Each row below holds a small network's activations on one input, seen along a few directions.
Each table varies a few parts of the input and shows all the possible inputs, shuffled.
Descriptions start from the smaller parts, as in this example, which fits no table here: line(6) and (point or ring(11) or (values(2) and ring(8))).
Shared parts are said once, and a part with two or three values counts as separate values.

Other details of the inputs shift rows strongly along three fixed directions, in all tables alike. That doesn't count.

A family of inputs:
row 1: [ 21  -2   3  10  14 -21   3   2   2  23  -2   5]
row 2: [  9  -4  12   9   2 -25   2  14   8  16 -15  -3]
row 3: [  8 -27  24  -1   8 -11  17   5   6 -20  -2  -8]
row 4: [ 14  47   0   6 -18 -27 -32  31  -4  85   4   9]
row 5: [-26  46 -41  20 -10  21 -15   5  -7  39 -24  33]
row 6: [ 24  -6   0  -9 -13  -2  -9 -19  13 -11  42 -39]
row 7: [ 22  -6  -4   0 -15  -4 -15 -23  -3 -12  36 -40]
row 8: [ 23  -4   8   7   5  -8   9   1   5  -3  16 -16]
row 9: [-29  28 -48   1 -31  32 -21  -8  -1   1  23  -7]
row 10: [-37  -4 -23 -15 -10  35  -2 -10  -8 -25  -1   6]
row 11: [ 18  47 -21  24 -18 -34 -22  33  24  94  -2  -8]
row 12: [-31   0 -18 -20  -5  32  -3 -18   2 -21   3   8]
row 13: [ 15 -10   9  -1 -13  -3   2  -8  11 -27  33 -34]
row 14: [-50 -18  15   9  60  18  51  27 -12   1 -95 107]
row 15: [  9   1   9   6   6 -24  -8   0   0  25 -14  -6]
row 16: [  6 -33  28 -16   3  -4  15  -9   7 -40  11 -27]
row 17: [ 29  -1  32 -10  19 -18  -5  19  -7   6 -10  18]
row 18: [-32  14 -40 -17 -19  32 -20 -17  -4  -3  13  -3]
row 19: [-31   7 -32 -19 -12  36 -11 -15  -1  -9  13   1]
row 20: [-37   2 -22  -3 -16  35  -7 -14 -11 -32  -6  10]
row 21: [-39  -6 -16  -9  -9  36  -1 -15 -14 -33 -10   9]
row 22: [ 32 -24  43 -17  23 -20  16   8 -26 -35 -12  11]
row 23: [ 21  -6   9  10   7 -13   8  -2  -1  -9  10 -14]
row 24: [ 12   6  11  24   1 -26   1   9   0  16  -9  -5]
row 25: [ 24 -20  13   0  14  -9  12  -5   4  -6  16  -9]
row 26: [ 20   0  17  13  14 -16  15   8  10   9 -10   7]
row 27: [  8 -26  31  -3   9 -12  19   1  10 -27  -7  -4]
Description of these inputs: values(3) or (line(4) and ring(6)).
What sort of input is row 3?
> line(4) and ring(6)

A family of inputs:
row 28: [ 39 -18  45  12  63 -38  10   9 -17   7 -54  31]
row 29: [ 17  16   2  21  43 -12   8  16 -25  23 -50  55]
row 30: [ 12 -38  38 -23 -18   0  -8 -35 -31 -88  57 -61]
row 31: [ 15  31  -7  14 -11 -48 -19  16  33  59 -33  -3]
row 32: [ 79 -42  54  20  16 -82  21  17  20  17  39 -72]
row 33: [  4 -59  50  25  60 -25  64  24  -6 -42 -42  40]
row 34: [-34  48 -61  -3 -66  50 -46 -32  19  -3  37 -53]
row 35: [-21  -4 -17 -42  18  73  -7 -26 -20 -64   4  38]
row 36: [  93  -42   69    5  -23  -84    2   -6   35  -23   36 -111]
row 37: [-45   5 -12 -36 -17  83   4 -21 -37 -88  47  31]
row 38: [-81  37 -65 -21  -6 102  26   0 -11 -44 -21  47]
row 39: [ 45  32   1 -19 -11 -34 -31  34   0  71   2  -2]
row 40: [ 43  24   1   5 -26 -62 -27  -4  39  60  16 -51]
row 41: [ 29  47 -23   1 -20 -37 -42  15 -12  83 -14  -7]
row 42: [ 19 -62  65   9  47 -49  52   4  -3 -38 -42  -7]
row 43: [ 21  31 -14  16 -12 -51 -34  29  42 109   0 -14]
row 44: [-72  -7 -40 -18   1  74  12 -50 -15 -75 -15  34]
row 45: [-19  60 -64 -15 -66  35 -79 -16 -11  38  47 -41]
row 46: [ 25  14  13   2  49  -1  19  26 -14  21 -46  71]
row 47: [-20   2   5   9  49   3  13  16 -32  15 -82  94]
row 48: [ 82   4  27   2 -24 -72 -48   9  -1  50  38 -81]
row 49: [   8   -1  -45  -39  -76   14  -53  -48   27   -9  115 -108]
row 50: [-51  -1 -15   7  37   1  28  27  -3  41 -80  84]
row 51: [ 39   3  12  14 -13 -65 -27  28  43  67  10 -42]
row 52: [-56  11 -47  -6  10  71   8 -16 -51 -50 -27  83]
row 53: [-44  -1 -51  -8 -31  56 -10 -17   3 -56  40   0]
row 54: [ 67  -8  26  -7   8 -50 -22  -5  -6   6  13 -54]
row 55: [-12  58 -28  25 -11 -28 -17  18  25  93 -54  18]
row 56: [  9  14   7  20 -11 -22  -1   4  20  27 -33 -12]
row 57: [ 28  49 -23   9 -17 -48 -43  34 -10 102 -26   6]
row 58: [ -8 -42  33  19  27  18  56  -5  -3 -93 -27  37]
row 59: [-21  17 -18  18  16 -13  -4  29  17  82 -42  35]
row 60: [-81 -19 -33 -11   7  75  19 -26 -20 -70 -18  33]
row 61: [-12 -44   8 -14 -21  25  15 -28  -7 -81  22 -55]
row 62: [ 13 -11 -16 -19 -66  14 -42 -24  31 -34  81 -99]
row 63: [ 39 -62  56  19  49 -39  53   3   7 -27   4  13]
row 64: [-18 -30   1  -7   4  20  10 -29  -2 -44  27 -38]
row 65: [  3 -41  87 -14  45 -15  36  17 -22 -41 -23  47]
row 66: [  9 -19  30 -23  49  -1  26  21 -19 -13 -53  76]
row 67: [-35   2 -35   6 -12  55   6 -32  -5 -76  24  -7]
row 68: [ 23  29  19 -10   7 -17 -27  30   5  59  -9  17]
row 69: [ 22 -32  70  25  40 -36  34  11 -37 -37 -22  32]
row 70: [ 16   9  15 -10 -37 -13 -46 -19 -15 -11  56 -67]
row 71: [ 17 -37   5 -23 -32 -18 -10 -13  11 -40  54 -92]
row 72: [-41  42 -58  -2 -25  35 -22 -21  14  46  -7  28]
row 73: [-33  -2 -22  18   3  29  21  19   4 -19 -30  53]
row 74: [-42  -7  -8  12  44   2  33  23  -5  58 -77  86]
row 75: [  0  42 -12  10  -9 -23 -28  22 -15  70 -36  29]
row 76: [-12 -24  45  29  50 -12  44  17  12 -16 -86  71]
row 77: [-68  50 -94 -19 -62  50 -49  -6  16  27   9   9]
row 78: [ 19 -39  36   8  15 -37  11  14  16   0  -1 -34]
row 79: [-56  17 -33  23  23  44  29   4  -1 -28 -56  95]
row 80: [  22  -89   61  -15    8  -16   41  -14    5 -111   16  -37]
row 81: [-12 -11  12 -50 -25  41 -15 -26 -19 -75  60 -27]
row 82: [-34   2 -39   4  -7  58   8 -41  -7 -67  33  -3]
row 83: [ 43   6  31  25   7 -46  -9  22 -16  27  -4  -4]
row 84: [  69  -12   32  -45  -47  -23  -37  -17    4  -27   96 -109]
row 85: [ -9 -38  20  18  43  28  52 -27 -10 -67  -1  30]
row 86: [-49  61 -61   2 -59  43 -45  -2 -34  22  31  13]
row 87: [   2  -77   49    9   31   12   69  -12  -20 -119   -1  -10]
row 88: [ 31  33  -1  25   0 -40 -20   4  32  96  -1 -25]
row 89: [ -7 -42  39  11  32 -23  40  25   1 -10 -62  27]
row 90: [ 25 -32  46 -12 -19 -33 -12 -14 -28 -47  47 -60]
row 91: [-44   5 -28 -33  -8  89   6 -17 -38 -80  27  49]
row 92: [ 16 -26  52  30  49 -40  33   7  14  -4 -53  20]
row 93: [ 20  39 -21  34   1 -50 -15  43  32 112 -19  24]
row 94: [ 46 -46  64  30  55 -51  56   3  11 -38 -16  14]
row 95: [ 14  11   8  25  -8 -39 -12  37  27  77 -26 -18]
row 96: [ 19  25 -14   8 -13 -44 -13   1  17 103   2 -40]
row 97: [ 18  62 -50 -19 -49  19 -46  17  -7  53  43  -8]
row 98: [-24 -54  -3 -25  -1  47  10 -43  -5 -71  60 -44]
row 99: [  6 -46  17   8  25   0  44 -18 -12 -67  28 -25]
row 100: [-31   5 -34  12  -7  26  12  -5  -7 -26   9  -5]
row 101: [ -4  18   6 -37 -40  11 -33  -3 -12  -8  56 -33]
row 102: [ 32  44 -13  19 -19 -45 -27   1  33 115  -6 -32]
row 103: [-10 -50  -7 -34 -26  42  -7 -56   8 -85  89 -64]
row 104: [-36  43 -62  -4 -28   2 -35  14  26  77 -17  27]
row 105: [ 35 -27  65   6   3 -53  -4   5 -19 -12  18 -37]
row 106: [ 68  -8  41  36  -5 -57  14   9  26   2  15 -60]
row 107: [ -7 -12  20  25  51 -23  33  14   2  58 -57  45]
row 108: [ -6 -17 -19 -59 -27  67 -24 -29 -22 -81  63 -21]
row 109: [ -9   8  -3  24  39  -2  22  31 -40  15 -67  92]
row 110: [-66  25 -82  -1 -19  85  -2 -28 -16  -5  27  18]
row 111: [-58  10 -42  -5  -4  60  -4 -30   5 -32 -10  44]
row 112: [ 39  12  22 -17  19 -19 -15  23   1  43 -16  23]
row 113: [-72  49 -82  -4 -53  70 -35 -10   5  23   2  -7]
row 114: [  71  -38   69  -17    9  -52   31    8   29  -29   31 -103]
row 115: [ 31   5   3  29  16 -47  10  27  17  86   2  -5]
row 116: [-45  68 -65 -25 -32  44  -7  23  18  53 -30   3]
row 117: [  9  62 -46 -13 -26  17 -36  20  -6  58  16  23]
row 118: [ 18  21 -14   1 -38 -14 -36 -13  35  12  36 -59]
row 119: [ -48   64 -104  -25  -85   45  -64  -33    8   48   58  -67]
row 120: [-24  -4  -1  37  31  -1  38  46   0  26 -72  71]
row 121: [-14  45  15  -7   8   0 -21  32   0  64 -26  51]
row 122: [-52   7 -29  19  30  56  38 -13  -8 -22 -34  93]
row 123: [ 61  -9  68  -2   0 -51   4  25  -8   5  46 -36]
row 124: [ 26 -56  66  14  56 -25  48 -19  11 -35 -20  21]
row 125: [ 11 -45  40   6  28  -2  26 -34   7 -65  12 -25]
row 126: [-24   8  -9 -23  46  42  14  11 -21 -12 -61  96]
Describe the family of inputs behind these rows.
> values(3) and (point or (values(2) and line(6)) or (line(4) and ring(5)))
The inputs of row 42 and row 100 match in every part but the values(3) part. If row 116 is changed in the same way as row 42 into row 100, which row does it become?
> row 38
Which other rows does row 73 become when the ring(5) part takes its other values? List them by row number.
> row 58, row 87, row 106, row 120
Start at row 122 and move only the line(4) part, one step at a time. The first step leads to row 94. Which rows follow, in order?
> row 79, row 58
Which other rows does row 117 become when the values(2) part takes its other values? List them by row number.
> row 52

A family of inputs:
row 127: [-44  26 -57  30   5  40   9 -20  12  15 -23  42]
row 128: [  7 -15  32  30  48 -38  39  23  20  43 -37  43]
row 129: [-63   3 -43 -13 -28  42 -19 -31   3 -13   0  -8]
row 130: [-30 -35   0   0  23  27  36 -10   2 -32  10  22]
row 131: [  3  35 -13   2 -39 -16 -35   9  22  38  -2 -32]
row 132: [ 10  30 -18  13 -19 -11 -15  10  29  50  23 -14]
row 133: [ 21 -14   2  21   4 -24  13  -8  26  23  22 -34]
row 134: [ 17   2   4 -24 -55 -17 -38 -11  20  -5  55 -87]
row 135: [-30 -57  45  -4  46  18  50   4 -17 -90 -50  44]
row 136: [-22 -28   7 -31 -15   7  -5  -4   2 -25  11 -27]
row 137: [-22 -10 -13  25  41  20  50   3  -2 -27 -57  67]
row 138: [ 31   2  25  -1  18 -21   4  16 -30   6  -4   9]
row 139: [ -6  37 -15 -11 -15  14 -17  20 -15  28   5  16]
row 140: [ 37  -5  24   6  15 -31  -5  17 -28   3  -6  21]
row 141: [ 33 -10  13  19   6 -20  13   4  21  -1  18 -25]
row 142: [  0  10  12   7  24   1   4  14 -32  10 -28  43]
row 143: [-41  -9 -26  -3   3  53  19 -10  -2 -37  10  30]
row 144: [ 11  20 -17 -27 -33  16 -28  -6 -28 -10  42 -32]
row 145: [-14  40  -6   5   6  13  -9  11 -21  31 -26  50]
row 146: [ 11 -11   9 -27 -44 -19 -31 -17  18  -5  60 -90]
row 147: [-10  39 -27   7  -1  15 -24  10 -28  37 -11  39]
row 148: [  2  13   2  29  11 -52   1  30  16  85 -70  11]
row 149: [ 25 -68  73  19  47 -50  46  -9   4 -48 -39 -16]
row 150: [ 16  35 -38  33 -20  -8 -12 -12  31  34  11 -22]
row 151: [-26 -14 -24 -18 -44  48 -14 -52  -1 -97  41 -60]
row 152: [ 34 -10  26 -45  28  -4  -8   4   3  16  -2  13]
row 153: [-45  60 -49 -12 -34  57 -32  -2 -18  19   4  39]
row 154: [-39  10 -48  23  16  32  24  -6   3   8 -37  49]
row 155: [-26 -30 -26  -7 -17  50  12 -57   8 -78  63 -40]
row 156: [ -1  -2  19 -12  -9 -25  -8  25  10  23 -21  -8]
row 157: [ 13  44 -22  29  -6 -17  -9  19  28  62 -13  11]
row 158: [ 21 -21   1  14   6 -24  15  -4  20   9  15 -30]
row 159: [-16  13 -13 -18 -24  39 -18  -8 -17 -28  39 -10]
row 160: [-33  40 -32   0   1  39 -13  -8 -40   6 -21  59]
row 161: [ 10  28  -9   4  -2  -1 -27  -2 -27  13   5  19]
row 162: [-69  27 -54 -19 -31  45 -27  -5   4  27   1  11]
row 163: [ 37  -6   4  28   6 -23  14  -7  21   4  14 -32]
row 164: [ -3 -44  17  27  47   3  56 -19   4 -43 -23  26]
row 165: [-65   8 -38  -1   0  48  12   4 -13 -30 -65  56]
row 166: [ -15  -74   42  -11   48   30   68   -8  -15 -114   -7   38]
row 167: [  9 -19  15   6  -6 -32  -5  -3  18  24   5 -48]
row 168: [-11  13 -23   0  -9  27 -26  -7 -35 -14  17  28]
row 169: [ 41  10  11  24   8 -44  11  31  25  44 -12  -7]
row 170: [-20   3 -22  -8 -27  -2 -20   1  11  26  -1 -33]
row 171: [  1 -72  40  -1  23  -5  39 -31  -5 -86   0 -36]
row 172: [ 15   2  28   4   1 -48  -3  33  20  56 -24 -14]
row 173: [ 10  -2  12  17   4 -23   6   9  11  15 -27 -17]
row 174: [ 64 -14  36  -4   7 -49 -10   5 -26  -6  23 -32]
row 175: [ 61 -38  60 -54  41 -30  11   6   2  -9   3  -1]
row 176: [ 28  25 -12 -54  -7   8 -44  -6  12  43  23  -3]
row 177: [-14 -20 -12 -13  -2  21  15 -10   8 -28  33 -15]
row 178: [ 24  13  36  10  12 -37   8  49   1  44 -35  38]
row 179: [ 54   9   8   0 -29 -29 -42 -16 -17  -5  62 -49]
row 180: [ -3  17  15   5   8 -29   2  37  10  40 -58  26]
row 181: [ 52 -10  47   3  11 -41   0   6 -14   3  24 -34]
row 182: [ -8  -4  -2 -19 -35  36 -16 -17  -9 -57  60 -29]
row 183: [-20  27  -8  -2 -14  22 -15   9  -6   4   3  32]
The inputs of row 146 and row 162 match in every part but one. If row 161 is changed in the same way as row 146 into row 162, which row does it become?
> row 147
The inputs of row 143 and row 132 match in every part but one. If row 167 is changed in the same way as row 143 into row 132, which row does it become?
> row 129
Describe the family of inputs behind these rows.
> values(3) and (point or line(6) or (values(2) and ring(6)))
Which other rows does row 154 become when the values(2) part takes its other values? List them by row number.
> row 148
Which other rows does row 141 become when the ring(6) part takes its other values? List them by row number.
> row 130, row 133, row 143, row 163, row 164
Which other rows does row 128 become when the ring(6) part takes its other values? List them by row number.
> row 127, row 132, row 150, row 155, row 157
Which other rows does row 151 become when the values(3) part takes its other values? List them by row number.
> row 165, row 173
